A small network was shown many inputs. Here are its activations along a few directions, one row for each input.
In each table, some parts of the input vary, and every possible input appears once, in random order.
Descriptions start from the smaller parts, as in this example, which fits no table here: one of 4 places along a line, together with either a single point or one of 9 places around a ring or (one of 3 separate values, together with one of 5 places around a ring).
Shared parts are said once, and a part with two or three values counts as separate values.
In the rows, 128 means zero.

Other details of the inputs shift rows strongly along two fixed directions, in all tables alike. That doesn't count.

Rows:
R1: [177 120 143  48 107 148 155  93  93 151 158]
R2: [116  84 119 139 147  89 141 102 183 146 120]
R3: [132  88 142 143 127  90 132  92 166 125 127]
R4: [191 127 128  39 115 148 147 106 100 145 166]
R5: [129 203 136  48 120 209 115 171  37 132 126]
R6: [ 95 171 112 168 127 148 115 161 114 121 108]
R7: [130  87 144 150 120  89 139  90 164 126 121]
R8: [ 86 162 127 157 131 142 104 159 112 115  96]
R9: [137  81 123 155 132  85 132  95 182 115 137]
R10: [172 127 116  34 133 149 161 111 109 170 153]
R11: [113 169 123 177 111 146 101 152 104  98 119]
R12: [127  95 145 153 113  98 142  89 155 131 126]
R13: [102 163 103 162 140 150 101 169 124 113 109]
R14: [ 92 163 106 159 142 145  95 172 125 102 109]
R15: [158 122 137  24 138 145 150 112 106 162 141]
R16: [119 166 118 174 124 148  87 163 120  83 122]
R17: [ 86 169 119 171 124 148 115 158 109 120 102]
R18: [135  53 157 180 150  69 173 147 149 157 159]
R19: [134  81 132 151 131  86 128  92 178 120 131]
Each input here is: either a single point or (one of 2 separate values, together with one of 9 places around a ring).
- Change only the choice among 2 separate values in R14. List by row number the other rows that result. => R9

Rows:
R20: [165  63 127 114 130  83 160  67 183 140 152]
R21: [166 121 153  80 113 140 141 115  99 137 149]
R22: [ 92 152 126 187 140 136  94 192 113  97 117]
R23: [145  76 132 159 131  82 142 102 175 128 140]
R24: [ 95 120 145 217 126 101 115 145 143 106 114]
R25: [106 193 105 136 128 174  77 165 103  92 106]
R26: [120  68 114 197 125  63 184  77 189 166 134]
R27: [116 111 145 142 129 117 136 138 120 135 130]
R28: [159 130 143  16 128 153 157 107  95 170 145]
R29: [127 146 137 150 134 142 104 173 110 106 135]
R30: [149 128 118  59 136 149 136 115 129 148 131]
R31: [ 95 182 138 145 132 162  99 184  76 108 106]
R32: [132  85 135 158 117  87 146  79 168 125 130]
R33: [ 84 131 120 202 149 107 107 164 148 107 103]
R34: [150 135 107 115 130 140 154 136 117 152 151]
R35: [ 85 188 115 166 117 161  82 152 107  93  93]
R36: [156 137 135  26 122 165 146 104  99 160 133]
R37: [101  81 115 172 147  71 144 102 199 141 116]
R38: [188 130 123  17 121 153 139  98 109 146 156]
R39: [129 185 127 101 106 173  97 144  80 104 118]
- What is each input in this table made of? => one of 2 separate values, together with either a single point or one of 9 places around a ring
- The inputs of R30 and R36 match in every part but the choice among 2 separate values. If R38 is changed in the same way as R30 into R36, which row does it become? => R39
- Change only the choice among 2 separate values in R21. List by row number the other rows that result. => R23
